Each row has a name. Each question is about the rows just above it.

suk: [  5 -21  31 -18  -6   3  -4  -3  28 -13  12  58  -6 -12 -24  -3   0   6
 -18]
Dozur: [-31  -4 -13   6 -35  -1   1 -11 -17   4  -1   7 -17 -42   4  14  -3 -34
  -6]
bupab: [  0 -57 -13 -13   9  -8  14  11  19  15 -11  20  -8  82   0  15 -16  25
   3]
ruke: [  5 -21  31 -18  -6   3  -4  -3  28 -13  12  58  -4 -12 -24  -3   0   6
 -18]
zuku: [ 55   5 -29   9 -33   0   3   0 -21   1  11 -32   4  14   1  40 -10 -19
  19]
[ -4  -3  28 -13] with -1 step of 1 on every entry: => [ -5  -4  27 -14]
Shift each entry of [-35] by +1 times 1: => [-34]
[ 31 -18] with -1 step of 1 on every entry: => [ 30 -19]
Shift each entry of [ -4 -13] by -1 times 1: => [ -5 -14]
Move every entry of [-18] by -1 step of 1. => [-19]
[6] with -1 step of 1 on every entry: => [5]

Fena: [ 13  79 -39  32  30  30  56  33   1 -43  19  35 -23  76  13  61  77  41
  16  34 -18 -32  32  47  61  65  75  42  62  76 -52  40  46  51  51  73
  82  51  68  13  61]
nisak: [ 79  69 -15 -34 -21  80  19 -33  83  66 -23  59 -44  83 -21  22   5   1
 -46  29 -65  21  81  76  38  15  70 -17 -22  37  11  84 -46  -3   1  28
  44 -46  -7  76  44]
nilev: [ 24  24  80  81  80  36  70  79 -18  18  67  20  72 -25  75  64  62  69
  83  79  76  71 -64  56  47  80 -21  84  80  65  43 -38  82  70  69  58
  67  73  73  35  51]
[-33  83  66 -23] with -1 step of 1 on every entry: => [-34  82  65 -24]
Shift each entry of [30] by -1 times 1: => [29]
Shift each entry of [80 81] by +1 times 1: => [81 82]
[-33] with +1 step of 1 on every entry: => [-32]
[32 30 30 56] with +1 step of 1 on every entry: => [33 31 31 57]
Shift each entry of [18 67 20] by +1 times 1: => [19 68 21]

fuma: [-47 -50  61   6 -11]
Vobif: [ 62  65 -55  -8   4]
neta: [ -7  -9  77   2 -32]
Vem: [-45 -46 -46   6  35]
fak: [  5   6 -77  -1  33]
dofip: [ 62  65 -21  -8 -11]
kip: [-7 -9 77  2  8]
Turi: [-60 -61  57   8  -5]
Shift each entry of [62 65] by -1 times 1: => [61 64]
Shift each entry of [ 65 -21  -8] by -1 times 1: => [ 64 -22  -9]

zeruk: [27  5 -9 -3 15 50 60]
kinez: [ 54  -3  -5  35 -31  54  63]
Popu: [ 23   9  25  66 -46 -13   2]
fibuk: [ 56  15  27  79 -55  24  58]
difo: [-4 25  9  1 25  6 38]
Mipob: [27 18  2 20  8 39 67]
zuz: [ 37  25  37  67 -25   5  25]
Shift each entry of [-3 -5 35] by -1 times 1: => [-4 -6 34]
[ -5  35 -31] with +1 step of 1 on every entry: => [ -4  36 -30]
[-3] with +1 step of 1 on every entry: => [-2]
[-3] with -1 step of 1 on every entry: => [-4]
Shift each entry of [37] by -1 times 1: => [36]
Shift each entry of [8] by +1 times 1: => [9]

Siro: [ 43 -52 -14  73 -10   6  72  65  34 -25 -40]
fav: [ 37 -40 -13  60 -11  15  66  76  25 -15 -40]
soni: [ 29 -27  -9  45  -9  13  53  63  16  -8 -31]
Move every entry of [-11  15  66] by -1 step of 1. => [-12  14  65]
Move every entry of [ 60 -11  15] by -1 step of 1. => [ 59 -12  14]
[45] with +1 step of 1 on every entry: => [46]
Move every entry of [25] by +1 step of 1. => [26]

Diz: [ 25  41   5  -6  25 -10  16  17]
vuk: [ 43  10 -92   5  -6   7  18  -9]
Loze: [-24 -26 -18 -30 -30 -15 -27  -5]
sukib: [-16  -9 -10  13  -4   1  61  -8]
dozus: [  2  -6 -17  -9  -5   3 -42  29]
baza: [ 15  20 -26  -7   8  -9 -74 -10]
nateg: [ -4  -9 -79  -1   6 -19 -17  21]
pas: [ 23  26  36   5  14  -9 -60   7]
pibok: [-11 -41 -14   3  11  16  -1  23]
milip: [-23   5  37   7  15  -1 -43   1]
dafa: [ 18  -3 -90 -16  27  -1 -20   1]
faset: [  5  16  33 -20 -10  10  19 -13]
[ 43  10 -92   5] with +1 step of 1 on every entry: => [ 44  11 -91   6]
[-4] with -1 step of 1 on every entry: => [-5]
Shift each entry of [-20] by +1 times 1: => [-19]
Move every entry of [-3] by +1 step of 1. => [-2]

ged: [ 11 -39  53  -5  46  46 -52 -53]
Vofi: [ -1  47 -26  -5  61  91 -19 -90]
lag: [ -7  51 -36  -4  41  76 -12 -71]
[ 47 -26  -5  61] with -1 step of 1 on every entry: => [ 46 -27  -6  60]
Move every entry of [46] by -1 step of 1. => [45]
Shift each entry of [11] by -1 times 1: => [10]
Move every entry of [ 46 -52] by -1 step of 1. => [ 45 -53]
Move every entry of [ 46  46 -52] by +1 step of 1. => [ 47  47 -51]
Shift each entry of [-39] by -1 times 1: => [-40]

busir: [ 13  31  10  24  10  34  30 -40]
sura: [ 13  31  10  24  33  14  13 -27]
paf: [-15 -39 -16 -42 -61 -16 -16 -12]
laka: [ 29 -10  29  11 -23  33  41  83]
fesa: [ 44  43  36  34  27  41  36 -63]
vok: [14 -2 15  8 -4 17 20 30]
Move every entry of [10 24] by -1 step of 1. => [ 9 23]
[20] with +1 step of 1 on every entry: => [21]
Shift each entry of [17] by +1 times 1: => [18]
Shift each entry of [-16] by -1 times 1: => [-17]

mos: [-24   8  37  -1  23  11  29  37  26 -12  14   6  -3   5  30 -22 -16  12
 -23   4  -1 -16   6  33  62 -23   1  59  30  22  -3   8 -18   4   7]
nobet: [ -8  37  35  -4   8  40  24  30  28 -12  64   3  -2  16  21  36  12  40
  16  58  25 -13  30  14  53  25  13  56  31  58  37  41  -7  38  18]
tafup: [-17   3  44  16  43   8  53  49  30  -1   6  12  11  16  46 -22  -8  10
 -19   4   4  -4   5  63  71 -23  18  71  35  16  -1   8  -9   0  11]
vaza: [ 16  50   5  10   5  30  35   6   0   0  78 -16 -11  10 -11  64  33  34
  61  60  32  11  23   5   9  82  52  12  21  57  70  31  -4  41  22]
dif: [-12  29  12 -16 -18  31  -8   3  10 -18  52  -7 -12   7  -5  29   4  31
  12  46  18 -17  23 -22  16  22  -4  21  10  44  29  31 -13  31   9]
Zin: [-26 -52   0  -9   0 -40 -20   2  -1  -6 -79   9   4 -10  13 -79 -41 -39
 -63 -72 -33 -16 -32   5   1 -84 -43  -2 -16 -59 -66 -44  -9 -47 -20]
reni: [ -5   7 -15 -34 -54  29 -62 -22   1 -16  27  -3  -4   8 -19  30   8  27
   2  45  19 -20  25 -68 -31   3 -43 -23 -25  20   7  34   2  25  -7]
[10  5] with -1 step of 1 on every entry: => [9 4]
[23] with +1 step of 1 on every entry: => [24]
[  4  -1 -16   6] with -1 step of 1 on every entry: => [  3  -2 -17   5]

Mub: [ 50  -6  46 -76 -13   2   1]
zipe: [ 34 -58 -21 -57  -8 -72 -13]
Doni: [-13  60 -19 -25  64  72  27]
Zedo: [ 51  20  60 -72  37  29  10]
Fuz: [  1 -56  -8 -13  10 -73 -11]
Bod: [ 42   6  58 -65 -70  40 -34]
Shift each entry of [-65 -70] by -1 times 1: => [-66 -71]
[-13   2] with +1 step of 1 on every entry: => [-12   3]
Shift each entry of [-25] by -1 times 1: => [-26]
[-70] with -1 step of 1 on every entry: => [-71]
Move every entry of [  1 -56  -8 -13] by -1 step of 1. => [  0 -57  -9 -14]
Shift each entry of [ -8 -72] by +1 times 1: => [ -7 -71]
[-72  37] with -1 step of 1 on every entry: => [-73  36]

gero: [-24  -1  49  36  67  52   0 -10 -23  59  34  14  63 -12  15  92]
feze: [ 15   3  21  46  35  39   6  -5 -10  -2  43 -16  28 -15  10  24]
rud: [ 19   5  20  64  44  36  15  16   8 -11  55 -23  25   0  16  25]
vob: [ 12  -6  20 -25 -25  35 -32 -76 -58  14  -1  16   8 -57 -14 -14]
kirek: [ 34  11   9  47  19  22  18  18  17 -22  42 -17   6   7  15  -6]
fonub: [ 34  13   2  44  12  13  19  26  26 -26  37 -16  -1  14  14 -11]
gufog: [  8  -2  15 -48 -35  19 -27 -67 -48  25 -22  32   3 -41 -12 -20]
salip: [-22   4  45  -7  30  41 -13 -32 -31  70   6  41  48 -19   7  70]
fomit: [ 16   3  17  48  30  32   7   3  -2  -8  42 -18  19  -8  10  19]
Shift each entry of [ 4 45 -7] by +1 times 1: => [ 5 46 -6]
[11] with -1 step of 1 on every entry: => [10]
Shift each entry of [16] by +1 times 1: => [17]
[-16  -1] with -1 step of 1 on every entry: => [-17  -2]

